A small network was shown many inputs. Here are its activations along a few directions, one row for each input.
In each table, some parts of the input vary, and every possible input appears once, in random order.
A made-up example of a description, with smaller parts first: one of 5 places around a ring, together with either a single point or (one of 2 separate values, together with one of 4 places along a line) or one of 11 places around a ring.
Shared parts are said once, and a part with two or three values counts as separate values.

Other details of the inputs vary at random and push rows far along three fixed directions, the same in every table; ignore that.

Table:
R1: [  4 -15  13   3 -18 -21   7  14 -29   2 -33 -10 -21   4]
R2: [ -1   6 -18  19   1 -22  14  -6   3 -12  -7  14  -9  30]
R3: [ 16   9  18 -14 -70 -55   3  21  -6 -13 -23 -16  -4 -33]
R4: [ 11  30  10 -25   1  14  -5  19  24  -7  40  15  26 -16]
R5: [  0  -5 -10  21  -8 -31  18 -11 -12  -7 -24   4 -13  40]
R6: [-2 -3  5  1 25 19  3 -7 -8  6  6  3 -5  7]
R7: [  7  21 -20   8  13  -1  15 -16  22  -8  22  19  11  32]
R8: [-16 -14 -25  30 -12 -30  10 -24   3   3 -27  -6 -11  23]
R9: [  3  16 -21  -9 -22 -26   5  -8  41  -4  23   2  25  -9]
R10: [ -2  -2  -4  13  -2 -21  16 -17  -2  -2  -8   9  -2  30]
R11: [-18 -20 -14  10  32  18  -5 -17  -1   9   1   1   1  15]
R12: [ 14  29   4 -22   1  10  -1  18  28  -3  41  14  18 -24]
R13: [  8   0  10  -6 -77 -53  -5  20   5  -6 -29 -28   7 -36]
R14: [  4 -12  19 -10  24  34  -7  18 -26  13  -4  -8 -15 -14]
R15: [  7  -4  34 -26  -8  21 -19  27 -23   9  -2 -17 -12 -53]
R16: [ -6   3 -23  24   7 -18  13 -29  -2 -10 -10  14 -10  37]
R17: [ -9  -5   0   7  34  17   1  -3 -10   4   4  17  -6  26]
R18: [ 4  9  9 -8 20 27 -3 -3  2 -2 19  5  9  6]
R19: [-16  -9 -16  18  28  29  -9 -20   3   4  -4  -1   1  16]
R20: [ 17  27   7 -23   0  16   1   7  28  -2  40   6  20 -24]
R21: [-12  -2 -21   7  17   2   0 -23  23   2  21  14  25  25]
R22: [  6  -6   4   6  -2  -2   4   1 -16  -6 -20  -8 -17   5]
R23: [ -4 -19  25  -6   5  18 -14  13 -36   6 -22 -10 -21 -18]
R24: [  7 -11  15  -8  26  37  -8  17 -23   8  -3  -8 -19 -13]
R25: [-13 -24  14  -1  17  39 -21   7 -17  14  -8 -13  -1 -17]
R26: [-14 -23  11   0  18  38 -19   6 -16  16  -7 -16  -6 -21]
R27: [  2 -13   9   5 -18 -20   0   5 -27  -1 -34 -14 -31 -14]
R28: [ 12  31  -5 -11 -24 -32  15   8  35  -5  31  18  21  -7]
R29: [-12 -12 -22  19  -3 -21   3 -20   5  -6 -14   1   8  27]
R30: [  5  17  -7 -21  -2  14 -13   4  35  -5  32  -1  31 -24]
Each input here is: one of 5 places around a ring, together with either one of 2 separate values or one of 4 places along a line.
The inputs of R16 and R23 match in every part but the place on the ring of 5. If R2 is changed in the same way as R16 into R23, which row does it become?
Answer: R17
Which other rows does R5 become when the place on the line of 4 takes its other values? List them by row number.
Answer: R3, R4, R18
Which other rows does R11 become when the place on the ring of 5 takes its other values? List them by row number.
Answer: R9, R21, R29, R30
Which other rows does R24 become when the place on the ring of 5 takes its other values? List them by row number.
Answer: R1, R5, R7, R14

Table:
R31: [-15 -20 -19  26 -21 -31   7 -25  -5   1 -34 -15 -12   5]
R32: [ 11  26   2 -22  -8  -8   5   3  30  -5  43  19  31  -9]
R33: [  1 -13  27  -7   2  15 -15  21 -32  -1 -21  -9 -17 -17]
R34: [ -2 -13   5  12  -8 -17   9  10 -23   4 -27  -5 -21   8]
R35: [-26 -44  -7  28  -8 -23  -2 -15 -33  16 -56 -21 -27  10]
R36: [ -5   3   0   9  37  31  -2 -10  -2   1  12  16   2  26]
R37: [ -4  -3  -5  16  24  17   3  -8 -12   1  -7   9 -18  21]
R38: [  5  34 -10 -18 -40 -21   0 -14  60  -5  50   7  58 -15]
R39: [  8  20   4 -23   7   9  -1   8  19   2  39  14  21 -15]
R40: [-13 -12 -11  29  41  18   8 -19 -20   5 -12  12 -25  41]
R41: [-15 -12   7  -8  40  61 -26  -6   2  20  20 -10   7 -30]
R42: [  5  11  13 -18 -13  -5   0  22   3   1  13   2   5 -24]
R43: [ -9  -2  -7   3  73  64 -10 -20  -9   6  26  22  -7  22]
R44: [ -9  -6   9 -15 -13  12 -16   0  14  12  12  -8  24 -23]
R45: [ -2 -26  14 -13 -39 -18 -21  37 -16   7 -38 -36 -10 -50]
R46: [  2 -15   0   2 -55 -38  -8  18 -10 -11 -44 -35  -8 -27]
R47: [ -5 -19 -12  30  13 -12  14 -12 -28   4 -34  -1 -34  34]
R48: [  8  -7  13  -8   6  15  -1  12 -18   0 -11 -10 -21 -12]
R49: [  3   1  17 -18  59  75 -18   3 -12   5  23   2  -2  -5]
R50: [ -2  15 -20  11  18  -6  10 -29  13 -10  15  22   7  36]
R51: [ -6 -13 -22  32   2 -37  27 -24 -12  -3 -29   5 -27  47]
R52: [ -5  16 -14   7  27  11   7 -17  16  -1  28  23   5  21]
R53: [  7  10  -3   0  -3 -10  13   1  10  -1  12  10  11  13]
R54: [ -6 -17  20 -13  -4  35 -27  10 -19   8 -12 -30  -1 -41]
R55: [ -7   2  -7  15  19   2  11 -10   2   0   6  17   2  32]
R56: [ 12  17   1 -12 -15 -13  10  12  16   1  19   6  13  -9]
R57: [ 21  17  22 -49 -39  21 -31  48  30  -4  27 -27  28 -96]
R58: [-12  11 -38  12  -7 -26   9 -27  51  -5  26  21  40  35]
R59: [ -2 -25  -3  10 -45 -43  -6  16 -12  -1 -50 -34 -21 -30]
R60: [  0  15 -32  27  15 -15  25 -32  18  -6   9  25   1  52]
R61: [ 18  35 -11  -6 -29 -35  20  -6  39 -12  29  18  32  12]
R62: [  9  13   3 -12 -12 -11   3   6   8  -1  15   5   2 -16]
R63: [  6  -5  13 -11  -5  -5   5  17 -11   4  -5  -8  -8 -13]
R64: [  1 -12  26  -5  27  47 -20  18 -36   4 -18 -12 -23 -13]
R65: [ 12   2  -1   6 -43 -59  19   0  -1 -12 -24  -5  -5  13]
R66: [ -2   4   0 -18   9  37 -25   9  22   0  28  -5  32 -19]
R67: [-6  4 -4  8 13 -3  8 -8  2 -3  9 18  4 23]
R68: [ -2 -14  22  -8  30  46 -19  17 -34   5 -11  -7 -27 -19]
R69: [ -2  -2  -7  14  28  19   5 -15 -12   0  -7   6 -11  30]
R70: [  4   1   6   6 -29 -33   5   6 -17 -11 -31  -7 -18   1]
R71: [ 11   6  12 -13 -14 -11  -2   9  -4  -5   4   0   4 -12]
R72: [ 13  18  -7  -2 -38 -56  25  -2  24 -11   8   7  16  12]
The inputs of R46 and R66 match in every part but one. If R50 is changed in the same way as R46 into R66, which row does it become?
Answer: R71
The inputs of R52 and R70 match in every part but one. If R51 is changed in the same way as R52 into R70, which row does it become?
Answer: R49
What is each input in this table made of?
Answer: one of 6 places around a ring, together with either one of 2 separate values or one of 5 places around a ring
Which other rows does R44 become when the choice among 2 separate values takes its other values? List them by row number.
Answer: R58
Which other rows agree with R39 in the place on the ring of 6? List them by row number.
Answer: R34, R35, R42, R45, R56, R63
